Q:
136  131  129  131
134  115  101  139
144  154  153  129
A: 153

Q:
142  140  137  136  114
143  147  126  147  110
108  108  121  113  155
A: 121

Q:
141  148  144  124  106
103  141  148  144  124
148  144  124  106  103
A: 124

Q:
108  128  119  127  127  119  132
105  126  113  132  132  117  124
136  125  118  132  132  140  122
A: 118

Q:
113  130  141  125  126
134  114  124  118  149
127  113  141  155  126
A: 141

Q:
135  129  143  123  125  153
155  150  147  140  101  142
109  121  101  135  145  111
A: 101

Q:
150  125  120  141  132  102
135  127  132  129  128  121
109  125  112  120  123  151
A: 112

Q:
118  114  144  120  133  150
137  138  103  154  120  138
131  137  130  126  123  117
A: 130
---
[[133 130 103 132 117 132 124]
 [132 129 111 129 129 130 129]] gives 130

[[127 141 155 148]
 [122 113 102 148]
 [123 139 155 148]] gives 102

[[127  99 125 128 128 134 137]
 [132 116 126 129 128 131 131]] gives 131

[[113 132 143 117 107 109 115]
 [125 149 150 131 129 140 118]
 [127 139 145 122 112 137 113]] gives 140

[[117 114 117 156 109 117]
 [139 141 138 114 152 137]] gives 152

[[128 129 127 126 111 122 127]
 [132 127 142 126 151 137 126]] gives 137

[[112 114 152 107]
 [129 130 128 128]] gives 128

[[111 117 111 145 127]
 [119 154 142 125 141]] gives 125
---
[[130 122 138 116 126 133]
 [129 114 140 119 115 121]
 [155 140 146 130 140 148]] → 155, 148

[142 153 134 140] → 153, 142

[[148 154 150 102]
 [133 122 138 113]] → 154, 150

[136 114 130 107] → 136, 130

[116 101 103 112] → 116, 112

[[136 133 109 117]
 [157 118 107 140]] → 157, 140

[100 156 115 148 118 103] → 156, 148

[[113 144 100 136 121]
 [132 116 150 117 136]] → 150, 144

[155 123 126 144 117 149] → 155, 149
---
[[120 125 118 131 131 128 120 130 126 130 134 118 135]
 [122 125 124 118 119 129 124 121 123 122 129 137 137]
 [122 125 125 109 113 129 117 119 119 118 129 149 134]
 [126 122 135 124 131 130 120 133 124 131 129 142 126]
 [130 136 120 131 122 124 135 111 128 125 129 114 143]
 [135 139 123 139 129 124 141 121 135 129 126 106 126]
 [130 133 125 133 130 125 124 127 129 131 131 118 120]
 [131 135 123 133 128 126 132 131 134 128 127 115 129]
 [124 125 127 119 124 128 111 128 121 127 133 139 128]] ⇒ 122

[[127 131 129 132 125 125 119 119 131 131 126 122 128]
 [118 113 118 127 122 137 113 123 120 114 135 120 137]
 [127 130 129 131 126 126 122 121 130 130 126 123 128]
 [118 115 115 124 122 135 117 116 125 118 123 124 134]
 [134 133 118 123 144 132 120 125 132 133 134 132 133]
 [129 113 112 145 124 110 122 137 133 122 118 145 143]
 [119 138 116 128 128 135 114 137 120 147 129 147 128]
 [121 134 113 122 131 135 116 121 128 140 126 142 131]
 [127 128 129 128 126 128 129 128 128 128 126 125 128]
 [133 104 119 112 124 110 141 126 120 157 146 116 129]
 [123 115 113 137 123 117 123 123 133 122 118 139 137]
 [131 140 132 145 124 114 107 107 139 140 127 115 127]] ⇒ 118

[[132 138 133 125 134 130 121 131 125 132 119 121 138 128]
 [132 138 132 125 133 129 121 131 125 131 120 122 138 128]
 [127 147 127 128 118 127 106 136 128 127 127 119 147 125]
 [133 129 133 125 138 130 130 127 125 132 120 125 130 130]
 [136 128 138 123 147 132 135 125 123 135 115 124 129 132]
 [130 118 130 127 137 129 141 123 127 130 126 132 118 130]
 [132 124 132 126 138 130 135 125 126 131 123 128 125 130]] ⇒ 132

[[126 107 129 118 125 133 131]
 [128 152 131 123 132 131 129]
 [128 122 132 124 129 129 125]
 [130 134 130 125 130 127 131]
 [131 137 130 121 126 126 126]
 [126 141 127 126 127 127 132]
 [127 157 130 125 129 127 125]
 [128 110 118 134 128 133 128]] ⇒ 128

[[131 117 145 140 128 124]
 [131 120 136 142 129 116]
 [143 153 131 105 139 144]
 [150 122 147 100 157 134]
 [137 131 109 116 151 132]
 [146 113 123 105 157 133]
 [139 154 125 111 141 140]
 [134 117 142 128 142 127]
 [146 148 137 100 139 146]
 [148 130 109 125 148 136]] ⇒ 131

[[129 127 130 132 132 113 144]
 [128 129 128 130 130 130 128]
 [125 134 129 129 128 139 108]
 [126 132 129 127 126 126 113]
 [129 128 129 132 132 122 138]
 [125 133 128 127 126 138 105]
 [128 130 130 132 131 125 132]
 [126 133 127 128 127 141 107]
 [130 126 129 132 132 116 145]
 [130 125 129 131 131 115 145]] ⇒ 128

[[123 132 126 121 125 123 132 125 120 135 123 128 127 130]
 [113 141 121 103 118 103 142 119 101 156 104 127 126 132]
 [126 129 128 129 127 127 128 129 128 131 127 128 128 128]
 [131 120 126 125 121 123 132 127 124 135 123 129 127 122]
 [126 123 124 118 116 123 136 129 116 139 127 132 123 120]
 [126 129 127 125 123 127 130 127 124 135 127 129 127 126]
 [126 129 127 125 125 127 130 129 124 131 127 130 127 126]
 [126 129 127 125 123 127 132 129 124 131 127 130 126 126]
 [126 129 127 121 125 123 132 125 124 135 123 128 128 128]
 [123 132 125 118 123 115 134 124 116 139 116 127 127 130]] ⇒ 113
---
[[119 129  99 145 126 130 117]
 [137 104 136 116 134 134 144]
 [146 127 115 138 135 115 114]] Answer: 114

[[137 121 120 137]
 [111 126 123 107]
 [109 108 121 119]] Answer: 119

[[131 105 117 134 129 137]
 [123 140 135 129 128 121]
 [125 138 136 128 128 124]] Answer: 124

[[110 153 127 157]
 [140 145 133 147]
 [104 106 130 113]] Answer: 113

[[147 151 138 133 140 135]
 [142 146 132 128 135 130]
 [133 147 128 132 132 140]] Answer: 140

[[145 131 138 129 128]
 [153 129 136 131 131]
 [147 126 138 129 131]] Answer: 131

[[124 129 128 124 128 129]
 [127 119 134 144 129 126]
 [131 126 130 155 126 124]] Answer: 124
---
[116 135 129 120 150 115 101] → 116, 101

[106 138 139 102] → 106, 102

[153 114 155 158 122 139] → 153, 139

[[132 128 127 128 127 155 112]
 [124 132 136 138 121 152 110]] → 132, 110

[[130 133 150 157 143 139]
 [135 134 124 128 126 124]] → 130, 124

[130 155 140 121 129] → 130, 129

[[126 105 141 116 135 129 124]
 [136 136 140 130 127 124 123]
 [137 127 126 140 131 130 118]] → 126, 118

[126 100 132 108 153 124] → 126, 124

[127 151 141 121] → 127, 121

[145 151 127 104 111 140] → 145, 140
---
[[117 150 137 145]
 [114 155 131 148]
 [129 137 110 133]] ==> 129

[[115 148 114 123]
 [150 125 128 112]
 [141 151 133 127]] ==> 141

[[145 141 126 122]
 [103 156 137 127]
 [101 138 142 132]] ==> 101

[[127 148 147 151]
 [126 134 147 146]
 [129 125 129 146]] ==> 129

[[100 123 154 124]
 [108 149 106 154]
 [115 157 131 103]] ==> 115

[[107  99 119 125]
 [121 117 124 126]
 [150 156 135 133]] ==> 150

[[143 143 141 132]
 [152 144 144 135]
 [154 137 131 128]] ==> 154

[[135 124 136 127]
 [114 150 131 134]
 [143 104 118 153]] ==> 143

[[142 129 116 124]
 [132 128 127 129]
 [149 129 110 130]] ==> 149
